Each row below holds a small network's activations on one input, seen along a few directions.
Each table varies a few parts of the input and shows all the possible inputs, shuffled.
Descriptions start from the smaller parts, as in this example, which fits no table here: one of 5 places around a ring, together with either a single point or one of 9 places along a line or (one of 3 separate values, together with one of 4 places along a line).
Shared parts are said once, and a part with two or three values counts as separate values.

Other details of the inputs shift rows strongly along two fixed directions, in all tables alike. That doesn't count.

Rows:
row 1: -15  13   7  -2 -26 -20  -4   0   7  -4  -8 -53 -21  12
row 2: -13  18   7   6 -26 -14  19  -1   6  32  25  -1 -23   1
row 3:  13 -16 -26 -22  56  43 -34   8 -24   5 -16  36  26 -25
row 4:  14   8 -12 -12  48  49 -32  12 -15  12  -6  52  21 -24
row 5:   0  11  21  13 -34 -17   5   2   8   6  23  -3   5  -3
row 6:   8   5 -12 -25  37  50 -38  10  -2  24  -7  55  -3 -41
row 7:   3  -4  12  12 -31 -13   2  -5  -6 -23   5 -36  -5   1
row 8:   6   0  -7  -1  39  25  -9 -11   1   8  12  69   2 -36
row 9:  -8  22  14  16 -34  -5   0  -5   4   7  20 -13  17  15
row 10:  24 -54   1  34  63 -51 116  25  72 -65 -82  86 -10 108
row 11: -10   3  -5 -13 -17 -19  -2   7  11  14  -5 -32  -6   7
row 12:   4 -10   1   1 -23 -17  -1  -1  -3  -1  16 -21  10  -9
row 13:  -7   5  11  13 -27  -3  -6  -9  -7 -15  -2 -41  10  14
row 14:  -4  -3  -4 -11 -12 -12  12  -2  -4  22  15 -21 -14  -3
row 15: -10   4   5  -1 -18 -14  13  -4  -5   0   7 -36 -26   3
row 16:  -1  -1  -3   3 -23  -6  -3  -6  -4   2   8 -28  23  10
row 17:  10  -8 -18 -17  50  51 -44   2 -34  -9 -21  22  13 -33
row 18: -14   7   9   8 -21 -26   5 -22  -5 -15  16 -34 -19   3
Description of these inputs: one of 3 separate values, together with one of 6 places around a ring.
Which other rows does row 16 become when the place on the ring of 6 takes its other values? List them by row number. -> row 3, row 10, row 11, row 12, row 14

Rows:
row 19:   15   -6  -25  -51   63   89  -55   -7  -30   51   27   76  -11 -114
row 20:  24 -19 -14 -10  43  65 -36   7 -30 -27 -42  27  31 -23
row 21:  -4   3 -14 -11  13  -1  -1  18   1  -2 -30 -14 -18  21
row 22:   5  -4  12   9  -7 -17  31   1  20  -3   9  18 -29 -10
row 23:   7 -26  -4  -3  10   1  15  -3   6 -33 -31 -18 -23   4
row 24:  12 -18  14  18 -11 -12  20   2   1 -47 -31 -25  -5  31
row 25:   3  -1   5  22   7  -7  13  -4   0 -24  -7  15  24  28
row 26:   15  -24  -43  -62   77   89  -77   -2  -55   16  -10   32   -4 -104
row 27:  -4  24  14  12 -11  -6   5  16  25  18   0  25   2  22
row 28: -34  25  18  17 -84 -76  20 -32  -1   5  48 -95 -26  15
row 29:   6   5  16  24 -15   1  18  11  22  -5  -1  38  17  25
row 30:  -8   7 -10   2  28  -6  16   0   7   8 -10  24 -12  21
row 31: -21  31  37  29 -98 -51  10 -19   8   9  59 -64 -13   7
row 32:   8 -23  -8  10  13 -28  32   4  16  -8  -8  13  26  40
row 33:  -8  14   7   7  -4 -15  29  17  33  24  -3  25 -23  29
row 34:   5   3   0  -1  19  11  -2  25  10 -27 -49   1   9  37
row 35:  20 -22   1   6   1 -15  34  23  31  10 -10  45  20  28
row 36:  13 -30 -17 -16  12  11 -11  12  -3  -9 -25 -17  29   9
row 37:   2 -11  13  21   9 -13  22 -17   3 -37   1   9   5  15
row 38:  -9  -8  -8   0  18 -26  33  -4   9   0  -4   8 -21  12
row 39:  -48   81    4  -21  -84    6 -117  -47  -74   81  117 -123   22  -94
What do these inputs look like to the network? -> one of 3 separate values, together with either a single point or one of 6 places around a ring
Changing only the choice among 3 separate values turns row 39 into row 34. The same change can be made to row 37. Which row results? -> row 24
List by row number the other rows that have the choice among 3 separate values in common with row 33. -> row 19, row 22, row 27, row 29, row 31, row 35
Which other rows does row 28 become when the choice among 3 separate values takes its other values? List them by row number. -> row 22, row 23

Rows:
row 40:   4  -6  11  12  -4 -10  27   1  13  -5   4  24 -13   7
row 41:  -2  -5  -4  -1   6 -17  17   7  14   9  -6  16  -6  13
row 42:   8 -18  -9  -6  14  11  -8  -1  -4 -17 -21  -3  11  -4
row 43:  3  1 -3  1  9 -6 13 13  9 12 -3 21  6 18
row 44:   2  -1   2  -1   9  -2  14   9  11  -7 -19   9 -17  13
row 45:   3   0  -1   8  13   3   4   0  -2 -14 -12   9   9  21
row 46:   1   7   4  10   2  -3  12  17  15  -7 -22  11   2  29
row 47:  10 -21  -6  -1  13   3   9   6  -5 -24 -22  -5  -3   7
row 48: -31  39  14  -3 -74 -35 -28 -13  -8  30  50 -92 -10 -12
row 49:  7  2 13 16 -6 -7 18  5 12 -2  6 24 12 14
row 50:   1  -8  -4   2  19   6   8  -7  -3 -16 -14   5 -11   5
row 51:   9 -12  -3   2   7  12   2   8  -1 -19 -25  -1  18  17
row 52:   4  -7   9  13   1 -12  19  -1  18  -8   0  28   0   8
row 53:    8   -4  -29  -45   56   87  -94  -26  -61   19   26   30   19 -118
row 54: -28  33   6  -8 -64 -32 -14 -18 -11  49  57 -75 -16 -18
Changing only one part turns row 45 into row 51. The same change can be made to row 50. Which row results? -> row 47
What do these inputs look like to the network? -> one of 3 separate values, together with one of 5 places along a line
Which other rows does row 52 become when the choice among 3 separate values takes its other values? List them by row number. -> row 40, row 49
Which other rows does row 53 become when the place on the line of 5 takes its other values? List them by row number. -> row 41, row 42, row 48, row 52
